A small network was trained on made-up records. Each row is its average activation on records with the value named, seen along a few directions.
Values that are neighbours, or in one group, have similar rows; names and order tell nothing.

Other fields vary at random and push rows far along one fixed direction, the same in every table; ignore that.

Values of SIM:
somo: [  0   4  -4   4 -17  -5   6  -3   8  -1  10  -4]
vova: [ 60  -8 -24  -9  24  14  -9  -6 -12  35  58 -13]
gufup: [-23   2   4  11  -1  -2  11   8  -9 -14 -25  -1]
nudo: [-13   0   6  -2   6  -1  12   4  -3 -21 -27  -6]
lopu: [ -7  -8   6  -5  21   5   1  -2  -7 -13 -11   5]
vevaz: [ 35   3  -6  -3   1   6 -17  -3  -5  18  38   2]
vid: [ -8   6   8  -4 -19  -4   6  -8  13 -15  -8   6]
kugi: [-80   4  20  10 -27 -26   0  12  17 -11 -64  22]
nuge: [ 30  -4 -17   6   7   2   8   0   3  13  33 -17]
lef: [-20   3  10  -6 -21  -2  -9  -6  12 -13 -21  19]
tegi: [ -3  -6  10 -12  -3   5  -5  -5   4  -5  -8   5]
baf: [ 72  -7 -26  -5  42  21  -8   5 -28  28  57 -19]
safo: [-15   6   5  12 -14  -5  -7   0   6   4  -4   6]
pab: [  6   3  -7   8  18   2   1  11 -17  10   9  -8]
zusi: [-37   0  14  -4 -16 -10   8  -8  16 -15 -38   5]
Each value of SIM is a pair of two hidden parts, and every pair occurs once (5 first parts, 3 second parts).
baf and vova share the first part; baf and gufup share the second. Which value has the first part of gufup and the second part of vova?
> nuge
zusi and nudo share the first part; zusi and kugi share the second. Which value has the first part of kugi and the second part of nudo?
> pab

Values of LES:
gim: [-55   0  19   6  13  -5   0  15  -8 -22 -63  11]
tik: [ 27  -7  -8  -7  26   9   6   0 -13   5  12 -15]
vofo: [-44   5  18  -5 -33  -8   3  -7  21 -29 -43  16]
nuf: [ 11  -4 -13   8  42   5   4  19 -34  10   6 -12]
bazez: [ 86 -11 -30 -10  31  26  10 -10  -9  14  72 -24]
vut: [ 35   5 -13   4 -27  -4 -17 -10  15  38  58   1]
bubad: [-60  12  27   4 -53 -24  -6  -8  29 -17 -41  23]
The values of LES form a line.
Which values are neighbours of vut? Give them in the order they are listed.
> bubad
Which values are neighbours of gim? Give them in the order they are listed.
> tik, nuf

Values of KODO:
bise: [ 62  -5 -27  -5   1  17 -22  -1   6  53  77  -3]
vozop: [-60  -1  24  -8   9  -6 -11  17 -22  -4 -66  17]
lafe: [-35   8  11  -1  -2  -7 -19   0   3   1 -21  32]
zipa: [-51  14  14  13 -38 -30  10  -2  33 -20 -42  -5]
tuki: [ 56  -1 -17 -11   6  24  11 -17   8 -11  39 -21]
lat: [ 29   3   7 -13   2  10 -17  -6  -4  -9   7  10]
lel: [-22  12  -1  16 -18  -9  18   5   2 -23 -21 -13]
noda: [ 20   1 -14  14 -20 -13   3  12   1  41  38  -2]
zep: [ 42   4 -21  22  15   5  -8   9 -18  15  56 -16]
kefug: [-55  -7  27 -15  15  -1  -8   2  -7 -35 -71  26]
vov: [-18  -5  -7  10  22  -6  27  14 -10 -12 -20 -20]
muz: [ -4  -3  13 -17 -34   3 -21 -25  16   4   5  27]
medel: [ 24  -9 -21  20  42   7   5  20 -31  27  23 -19]
lege: [ 29  -7  -1 -13 -24   6  11 -26  20  -6  28  -5]
golo: [-19  -6  13 -14  23   2  23  -1   4 -20 -32  -8]
Each value of KODO is a pair of two hidden parts, and every pair occurs once (5 first parts, 3 second parts).
lat and kefug share the first part; lat and lel share the second. Which value has the first part of lel and the second part of kefug?
> vov
vozop and bise share the first part; vozop and golo share the second. Which value has the first part of golo and the second part of bise?
> lege

Values of BIB:
zuver: [-82  12  35  -2 -62 -22  -1 -12  37 -42 -68  33]
zokep: [-31  -4  13   0  21  -4  11   5 -10 -23 -38   4]
ton: [ 81  -9 -30 -11  40  27  -2  -1 -25  23  64 -21]
levu: [-83  10  30  -1 -61 -30  -7  -8  31 -18 -60  31]
roza: [-30   6  11  15   1  -9  -5  14  -3   2 -27   2]
suv: [ 69  -5 -28  -4  -6  14 -10 -12  11  39  78 -10]
vuzor: [ 75 -11 -32   3  68  25  15  13 -41  19  50 -40]
The values of BIB form 2 separate groups.
List the group mates of ton, in the order listed.
> zokep, roza, vuzor
